[-88 -21 -78  82  37  89  56  50  -4 -89   9 -76 -73] -> tebel
[ 64  86 -88 -33 -15 -19 -42 -59 -69  36 -54 -44  45] -> nuzev
[-69  89  12  75 -45 -83 -19 -67 -84   0 -85  36  60] -> Nur
[-74  -4  87 -86 -91 -17 -48  75 -53  18  -3  45  76] -> nas
[ 69  58  -9 -76 -19  33 -43 -34  73 -59  -9  43 -42] -> ter
[-86   0 -60 -56   6  85 -75  56  27 -69  41  88  38] -> Zazu
[ 37  89 -78  56 -76  -4  81   9  50 -88 -89 -73 -21] -> zez
[-30 -75  -7 -79  32  90   4 -82  84  14 -58  36  27] -> fet
[  1 -69  78  46 -71  53  27  10  21   0  59 -33 -21] -> fuze
[ 64 -10 -88 -33 -15 -19 -42 -59 -69  36 -54 -44  45] -> sen
[-61  77  80  -7  32  50  77  22  38  46  -2  29 -66] -> zavap
start: [-19  33 -43 -34  73 -59] => ter, 4
start: [ 85 -75] => Zazu, 5
perm: [-73 -76   9 -89  -4  50  56  89  37  82 -78 -21 -88] => tebel
start: [ 37  89 -78  56 -76  -4  81   9] => zez, 0

[ 61  35  29 -48 -63  -9] : tebel
[ 44 -24  38  27   9  21] : nas
[ 14  52  -2 -74  21  26] : zavap
[ 28  41 -50  29  43  44] : Zazu
[-49  -9 -63  29  35  61] : nuzev
[ 33 -50  29  41  52  54] : Nur
[ 35 -41  36  14  17  25] : zez
start: [-50  29  41] => Nur, 1
start: [-74  21] => zavap, 3
start: [-63  -9] => tebel, 4
perm: [-63  29  35  61 -49  -9] => nuzev

[ -2  16 -34  26  -6 -23  20  15   2 -38] -> Zazu
[-33  44 -65   5 -31 -42   6   1  -7  41] -> Vid
[ -7 -18 -10 -43 -38  10 -33 -36 -38  36] -> zez
[-45   8 -10 -38 -43  10  15  20   2   4] -> nuzev
[-33  44 -65   5 -31 -42   6   1  -7 -61] -> nas
[-34  -3   1 -38 -36  27 -36 -48  35  19] -> fuze
[ 44   1 -61   5 -33 -42 -65 -31  -7   5] -> fet
perm: [-65 -61 -42 -33 -31  -7   1   5   6  44] => nas
start: [-10 -38 -43  10  15  20] => nuzev, 2
start: [20 15  2] => Zazu, 6

[-8 -4 -2 -8 19 -8  0 15] = Nur
[ 0 -7 16 20 -8 -1 -4 -8] = sen
[16 -2 -8 19 -8 -4 -8  0] = Zazu
[-1 -4 20 -8  0 16 -8 -8] = zavap
start: [16 -2 -8 19 -8] => Zazu, 0
perm: [-8 -8 16  0 -8 20 -4 -1] => zavap
start: [-4 20 -8  0 16 -8 -8] => zavap, 1
perm: [-8  0 16 -8 -8 -1 -4 20] => zavap
perm: [-8 -8 -8 -4 -2  0 15 19] => Nur
perm: [ 0 16 -2 -8 19 -8 -4 -8] => Zazu
perm: [-8 -1  0 -8 -8 -4 20 16] => zavap

[-35  -3   5  35   4 -17   3   8  -7] -> tebel
[-24  -7 -13   0  25  -5 -13  10 -18] -> ter
[-10 -26   7  30  30  -3 -20   8 -21] -> zez
[-28  16 -25  10  33  -8   8   3  -3] -> nas
[-24   7  -7 -43 -29  -3   5  -9  10] -> Zazu
[-11  32  48  36 -11  -7  -6  45 -15] -> sen
[-24   7  -7 -43 -29  -5  -3  10  -7] -> zavap
[ -7  45 -11  32  -6 -11  48 -15  37] -> Vid
[ -3 -26 -21  30   8  30 -20 -11   7] -> fuze
start: [ 3 -3] => nas, 7
perm: [-26 -21 -20 -10  -3   7   8  30  30] => zez
perm: [-15 -11 -11  -7  -6  32  37  45  48] => Vid
start: [-3  5 -9] => Zazu, 5

[ 22  -7 -11 -19   4  -4  21  63  17  21 -38  35  76  12 -24] -> sen
[  9  14 -11  -4 -39 -22   3 -22  31 -19  29 -35  -1   6   1] -> fuze
[ 13  -6 -31 -33   5  20  32  35  15 -10 -34  29  51  12 -25] -> zavap
[  2 -15 -50 -55 -10  10  41 -10  42 -28  -1  25  51 -34   0] -> nuzev
[ 20 -10 -17 -24 -18  12  -3  -1  24 -15  -8  -3  32  17  -4] -> Vid
[ 19   0 -24 -53 -10  10  -8 -76  43  -6 -14 -28   5   2  45] -> Zazu
[ 12   5  20  -6 -25  -9  32  35 -31 -33 -34  29  13  51  15] -> nas
[-55   2  -1 -50  41  24  42   0 -10 -15 -10 -34  50  10 -28] -> zez
[-10 -55   2 -15  -1  51 -10  41 -50  24 -28 -34  10  42   0] -> ter
perm: [-15   0  25 -28 -55  42 -10 -34   2 -50  10  -1  51  41 -10] => nuzev
perm: [-55 -50 -34 -28 -15 -10 -10  -1   0   2  10  24  41  42  51] => ter
perm: [-34 -33 -31 -25 -10  -6   5  12  13  15  20  29  32  35  51] => zavap
start: [-10  10  41 -10  42 -28  -1  25  51 -34   0] => nuzev, 4

[ 65  45 -61  45] : zez
[ 45  45 -90 -60] : nas
[ 45  45  65 -60] : Nur
find: [ 45  45 -90 -60] => nas
start: [-61  45] => zez, 2
perm: [-60  45  45  65] => Nur
start: [ 65  45 -61] => zez, 0

[  3 -38 -43  30 -58  32  15] = nas
[ 13 -38  33 -58   4  15  30] = Zazu
[-38  33 -58   3  15  30 -43] = fet
start: [  3 -38 -43  30 -58  32] => nas, 0
start: [-38  33 -58   4  15  30] => Zazu, 1
perm: [  4  15  30  13 -38  33 -58] => Zazu
start: [ 33 -58   4  15] => Zazu, 2
perm: [-58 -43 -38   3  15  30  33] => fet

[ 50   8  -9  -7  -8  -4  -1   3   6  11  10  10   6  10   9  60  22  -1
   4  -5  15  24   9   8   8  -3  27 -15]  ter
[ 15  24  -8  27  -1   9  11   6  -1  -3   9  -9  -5   8   6  10  22  -4
  60   9  -7   8   4 -15   8  10   3  50]  sen
[ 50   8  -9  -6  -8  -3   4   3   7  12   8  10   6   9   8  40  24   0
   8  -3  14  21  10   8  11  -3  30 -14]  fet
[ 15   6   9   5   8   7  24   3   8  15   6   9   7   8   7  24  23   0
  11  -4  14  12  11   7  11  -2  35 -16]  Zazu
[  6   7  14  -2   9  24   9  15  12  15  23   7 -16  24   8  -4   7   7
  11  12   6   0  35  11   8   3   5   8]  zez
[ 43   8  -8  -6  -7  -6  -1   3   5   9  10  10   6  10   9  69  22   0
   4  -5  15  26   9   8   9  -4  23 -14]  nas
start: [ 15  23   7 -16  24   8  -4] => zez, 9
perm: [ 11  10  10   6  10   9  60  22  -1   4  -5  15  24   9   8   8  -3  27
 -15  50   8  -9  -7  -8  -4  -1   3   6] => ter
start: [12 15 23  7] => zez, 8
perm: [-15  27  -3   8   8   9  24  15  -5   4  -1  22  60   9  10   6  10  10
  11   6   3  -1  -4  -8  -7  -9   8  50] => ter
start: [-5  8  6 10] => sen, 12
perm: [ 23  15   0  11  24  12  -2   3   7 -16  -4   8   6   6  35  14   9   9
  11  11   7   7   5  15   8   8   7  24] => Zazu
perm: [ 10  -9  -1  -7   8   4  22  -1   3  60  15  -8  50  10   9  10  24  -4
   9  11   8   8   6  27  -3  -5   6 -15] => ter

[ -8   9 -34  22  -5  -9  23  22  16  15 -18   6 -16  15 -12 -20  29  42
  -8   8  20  33  -9  -8   6 -11   3  -3  -6  -4] -> Zazu
[ -8   6 -39   7 -15 -29   7   9  24  11 -32  28 -28  26 -31 -13  27  36
   0  -4  32  40 -22  -8  12 -15  -8  11  -6  -3] -> sen
[ -4   8 -77 -23 -32 -51  14   4  45   8 -36  65 -62  26 -38   6  19  45
  12 -10  51  40  -9 -23  53  -1 -40  36 -36  15] -> tebel
[-13  -1 -14  -1  -6 -11   4  11  21  -5  -4   4 -16  18  -3 -12  -1  31
 -13  17   0  35 -14  14   1 -27   8   3  12  -3] -> ter
[ -7  -6 -29  -7 -21 -33   8  12  20   1 -18   8 -12  23 -10 -14   2  41
 -38  -1  12  57  -4  16   0 -37  18   3  22  -6] -> Nur
[-15   4 -43  15 -20 -40  15   6  22  11 -35  28 -20  20 -25 -13  19  41
  -1   1  24  29 -12 -17  15 -11 -16  13  -2  -5] -> zavap
[-10  -3 -68  -6 -32 -57  15   8  43  -4 -39  54 -57  35 -47 -13  24  38
   7  -9  56  42 -20 -22  45 -17 -42  26 -26   6] -> zez
[-10  -3 -68  -6 -32 -57  15  10  43  -4 -20  54 -57  35 -47 -13  24  38
   7  -9  56  42 -20 -22  45 -17 -42  26 -26   6] -> fuze
[ -7 -13 -10  -3 -12   5  -2  -8   4   0   3   2 -22  -4   1 -17  -7   4
 -14  -7   7  13 -15  -4  -3 -13   2   5   6  -1] -> nuzev
[ -7  -6 -29  -7 -21 -33   8  12  20   1 -18   8 -12  23 -10 -14   2  41
 -38  -1  12  57  -4  16   0 -13   2  -3  -4   5] -> Vid
[ -6  10 -72 -30 -44 -78   0   8  45  -4 -57  65 -46  21 -46   7  25  50
  -3 -22  61  41   1 -25  45   3 -25  56 -41  -6] -> nas
[  1   9 -49   1 -18 -36   3  15  44   4 -37  36 -34  34 -52 -23  17  31
  -4  -6  45  43 -25 -13  32 -19 -22  30 -21  -4] -> fet
start: [ -2  -8   4   0   3   2 -22  -4] => nuzev, 6
find: [ -7  -6 -29  -7 -21 -33   8  12  20   1 -18   8 -12  23 -10 -14   2  41
 -38  -1  12  57  -4  16   0 -13   2  -3  -4   5] => Vid
start: [45 12] => tebel, 17

[-32  55 -87 -16 -28  35 -29  81 -69  88  80  59  55 -36 -49  44] -> zavap
[ 61   0   5   9  51  75 -69 -25   3  41 -43  13  62 -34  59 -57] -> ter
[ 16  40  37 -82  79  69  10  38  33  76 -29   2  -3 -26   9 -67] -> fet
[ -1  85 -69  78 -81  25 -33 -20 -51 -64  77 -41   6  74  11   2] -> nuzev
[ 32 -87 -68  63 -64   8 -74 -73  12  23  43  -3  14 -37  64 -62] -> zez
[ 16  33 -29 -82 -26  79  38   2  69  37  75  40  -3 -67  10   9] -> Nur
[ 81  50  66 -69  60  63 -24 -32 -83  -4 -52  86  -2  11  18  33] -> sen
[-72 -67  62 -75  63  24 -10 -39  59  69 -64  19  59 -52   1  -2] -> Zazu
[-22  -5 -53 -26  84 -41 -64 -31 -34 -75 -71 -18   9 -70 -84 -73] -> Vid
[ 77 -57  53  73  -1  30  66  16  69  59  69 -84  35   8 -40  -2] -> fuze
perm: [-67   9 -26  -3   2 -29  76  33  38  10  69  79 -82  37  40  16] => fet
start: [69 59] => fuze, 8

[  8 -26   2   0 -13   4   3  18 -10  -1  -2] = fet
[  8  23   0   4   4  29 -11 -12 -14  10   6] = nuzev
[  3 -37   4 -11 -31  -4   4  -4  19   1 -20] = nas
[17 14 -4  0  4  3 18  4  5 12 26] = Vid
[  8 -14   0   4  29  10 -12   4   6 -12  23] = Zazu
[  8 -26   2   0 -13   4   3  18 -10  -1  32] = zavap
[-10 -28   1   2 -10 -29 -13  -1  14  13  -3] = sen
[  4 -60  18  -5  26 -20 -13  13 -16  -9 -27] = zez
[  0  44  16  -3  24  17 -12  -8   9   2   2] = ter
[ 17  69 -15  -4  13  -2 -30   9  16  -8 -33] = tebel
[-12   0 -12  10 -14  29   4   6  23   8   5] = Nur
find: [  8 -26   2   0 -13   4   3  18 -10  -1  32] => zavap
perm: [ 23   8 -14   0   4  29  10 -12   4   6 -12] => Zazu
perm: [  6 -12  23   8 -14   0   4  29  10 -12   4] => Zazu

[-12 -11 -10 -23  -9  -8  -7  -2 -40 -35  -5]  fet
[ -9  -7 -12  -9 -23  -2 -10 -11 -35  -5 -40]  tebel
[-72 -71 -79 -68  31 -28 -71 -78  46 -46  61]  nuzev
[ 23  51  58  49  -4   8  25  29  -7  14 -11]  nas
[ 88  88  92  86 -51  36  88  92 -74  59 -90]  Vid
[ 32 -30  13  49 -39  20  52  58 -57  32 -73]  Zazu
[-10 -12 -40  -5 -22 -11  -8  -7 -35  -2  -9]  Nur
[-63 -62 -69 -59  38 -24 -62 -69  55 -39  72]  ter
start: [-30  13  49] => Zazu, 1
start: [ -5 -22 -11] => Nur, 3
perm: [-73 -57 -39 -30  13  20  32  32  49  52  58] => Zazu
perm: [-40  -5 -35 -11 -10  -2 -23  -9 -12  -7  -9] => tebel
perm: [-10  -7  -8 -23 -40 -12 -11  -9  -5  -2 -35] => fet
start: [-39  20  52  58 -57  32] => Zazu, 4
start: [-68  31 -28 -71 -78  46 -46  61] => nuzev, 3

[ 41  23  -1  96 -31  26   1   0] : Nur
[  2  96  26  41   0  23 -31  -2] : nas
[ 23   2  41   0  26  96 -12 -24] : sen
[ 26   0   2  23  -1  96 -31  41] : fuze
perm: [ -2   2  96  26  41   0  23 -31] => nas
perm: [  2  41 -12  96  23  26   0 -24] => sen
start: [  2  41   0  26  96 -12 -24] => sen, 1
start: [23  2 41  0 26 96] => sen, 0
start: [41 23] => Nur, 0
perm: [  0   2  23  -1  96 -31  41  26] => fuze
perm: [-31   2  -2  26   0  96  41  23] => nas

[ 82  82 -58  81 -59  60 -44 -46 -44 -46  59  57  57 -47 -48 -46  83  81
  81 -60  82 -59  81] : zez
[ 57 -45  83 -59 -58  82  82  81  82  59 -46  57  81 -46 -44 -48 -46  81
 -47  60 -60 -59  81] : fuze
[ 57  58 -44  57 -46 -46 -46  57 -44 -47 -48  60  59  57 -46 -44  59  57
  57 -46  57 -45  58] : zavap
start: [-46 -46  57 -44 -47 -48  60  59  57 -46 -44] => zavap, 5
perm: [-48 -47 -46 -46 -46 -46 -46 -45 -44 -44 -44  57  57  57  57  57  57  57
  58  58  59  59  60] => zavap
perm: [-60 -59 -59 -58 -48 -47 -46 -46 -46 -44 -44  57  57  59  60  81  81  81
  81  82  82  82  83] => zez

[ 98 -57  44 -22] -> Zazu
[-22 -56  98  44] -> zavap
[ 73 -56  63  -5] -> Nur
[ 73 -56  63  13] -> nas
[ 63  -6  73 -56] -> zez
perm: [-22  44 -57  98] => Zazu
find: [ 73 -56  63  13] => nas
perm: [ -5  63 -56  73] => Nur
perm: [-57 -22  44  98] => Zazu

[-20  38  -3  23  23 -42  -8  36 -21  17  32  15  11 -16 -22 -18  -3 -38
  34  13 -10  26 -22  30 -25  26 -20 -18  11 -33   3  -2  17  12  22 -59
   3  11 -29  -4  29   1 -24  31 -12 -13 -15   7] = ter
[-20   9 -16  38  11 -30 -17  16   3  21 -34   0  24  33 -48  12  25  18
  44  30  -8  19   9  23   9 -11 -54  10  34   7  11   8 -29 -39  20 -14
  18   0 -10   4 -27  19 -26 -18 -15 -35  19 -12] = tebel
[-57   7  -2  35  -8 -13 -33 -18  18  53 -23  -3  -1  10 -29  20  23  25
  -1 -14   6  29 -44  36  20  26 -46  35  23  -8  -2 -23 -22 -47 -18  -5
  14 -22 -20   9 -23  -9 -30   4 -13 -29  18 -32] = nas
[ 11   6 -15  20  16 -23   0  27  -6  -8 -22   1  25  28 -33   1  13   5
  46  39 -11   3  34   3  -2 -26 -30  -9  22  12  12  21 -17 -13  31 -11
  11  12   1  -1 -15  24 -10 -20  -9 -19   9   6] = zavap
[ 34  -4   3  31  26   3 -13  36 -10 -33 -15  15   7 -18 -59 -20  11  23
  38  11 -20 -18  29 -22  23 -42 -29 -16  30  17  13  26  -2  -8  12 -24
  22 -13 -38  -3 -21  17  11 -22  -3 -25   1  32] = nuzev
[ 26 -17   9  18  -6   8 -24 -15  11  25  -5   2 -14 -17 -16   4   9  19
 -16 -29   3   8 -36  11  21  16 -18  20  10  -6  -4 -18  -2 -22 -25  -4
   8 -25 -25   4 -11 -14  -7   7  -3 -14   5 -12] = Nur
[ 25   0  -5  34  25  -9 -11  36  -9 -23 -22  11  17   1 -59 -12  15  21
  48  25 -19  -9  32 -12  17 -40 -38 -13  33  17  15  27 -12 -15  21 -23
  22  -6 -29  -2 -23  23   1 -24  -7 -29   7  22] = zez
[-15   7 -12  56  20 -26 -30  26   2  15 -41   7  23  20 -77   5  32  34
  55  26 -15  14  10  16  24 -24 -71  10  49  12  15  13 -30 -49  17 -25
  30 -14 -33   4 -39  21 -23 -24 -18 -49  21  -2] = Zazu
[-16  -3 -25 -24   8  18 -29  25  -7   8 -14 -18   9 -25 -25  -5   3   8
 -22  11  20 -36  19  -6   8   2 -12 -14 -14 -17  -6  -4 -16 -15  -4  26
   4   4  21  16 -18  11   9   5 -11 -17  10  -2] = fuze
start: [ 26 -15] => Zazu, 19
perm: [-21  17  11 -22  -3 -25   1  32  34  -4   3  31  26   3 -13  36 -10 -33
 -15  15   7 -18 -59 -20  11  23  38  11 -20 -18  29 -22  23 -42 -29 -16
  30  17  13  26  -2  -8  12 -24  22 -13 -38  -3] => nuzev
perm: [ 13 -30 -49  17 -25  30 -14 -33   4 -39  21 -23 -24 -18 -49  21  -2 -15
   7 -12  56  20 -26 -30  26   2  15 -41   7  23  20 -77   5  32  34  55
  26 -15  14  10  16  24 -24 -71  10  49  12  15] => Zazu
perm: [-11 -12   8 -17 -14  11 -24  11  10 -18   5 -25  25 -14  19  -4 -22   4
  -6 -29 -14   2  16 -25  -4   9  -5  21   8  26 -16   8  -7   4  -2 -15
   3   7  18 -36  -6 -25 -17  20  -3 -18 -16   9] => Nur
start: [ 17  13  26  -2  -8  12 -24] => nuzev, 29

[ -7 -72  16  37  -7  20  57  61 -24  10  -2  32 -30   5  -3  20   4 -11
 -27 -41  13 -41  -5  20  70  -1  -5  55  54  18  49  52 -82  16  62  19
  48  23  92  28  25   9 -46 -10 -21  25 -50 -53] = fet
[ -5 -10 -22 -45 -22  54  18  10  21 -16  16   7  23  -7 -36  -7 -18 -35
  53  -4  -1  21 -30 -44 -26  70  14 -82 -21 -10  22 -23  -5  25  30 -14
  20  24  20  15   9  -7  20   6 -13  13  25 -13] = fuze
[ 15 -38  20  64 -22  -4  -4  39  12   6  28  33 -22  47   5   0 -41 -34
  27   0   8 -43  10   3  36 -32 -40  -7  13  14  38   7 -45  -1  23   4
  36  27  53  -8  -6   8 -26  -8 -28  -2 -25 -52] = nuzev
[ 53 -82  16  70 -13  -7 -14  21  30  13  20  23 -23  54  14  -4 -45 -36
  24 -21  15 -44  20  10  25 -26 -35 -22 -12  18  22 -22 -16  -1  20 -10
  21   6  25  -7  -7   7  -5   9 -18  -5 -10 -30] = nas
[  3 -82  25  80  -9  21  76  75   2  10   1  30 -41  65 -19  13 -49 -37
   6  22  44 -74  -5  50  46 -26 -38  26  48  23  60  19 -79  13  54  10
  53  39  87   1  32  16 -33  12 -31  47 -65 -66] = Vid
perm: [ 20  70  25   6 -45 -22 -21 -18  -7 -23 -26  21 -14 -10 -13  24  20  -7
 -36 -44  54  -4 -13 -82  25  53  21  30  -5  16 -22   9 -35  23  -1   7
  -7  18 -10  15  -5 -16  10  13 -30  14  22  20] => fuze
start: [-13  -7 -14  21  30  13  20  23] => nas, 4
perm: [-82 -45 -44 -36 -35 -30 -26 -23 -22 -22 -21 -18 -16 -14 -13 -12 -10 -10
  -7  -7  -7  -5  -5  -4  -1   6   7   9  10  13  14  15  16  18  20  20
  20  21  21  22  23  24  25  25  30  53  54  70] => nas
start: [ 61 -24  10  -2] => fet, 7
start: [ 52 -82  16] => fet, 31

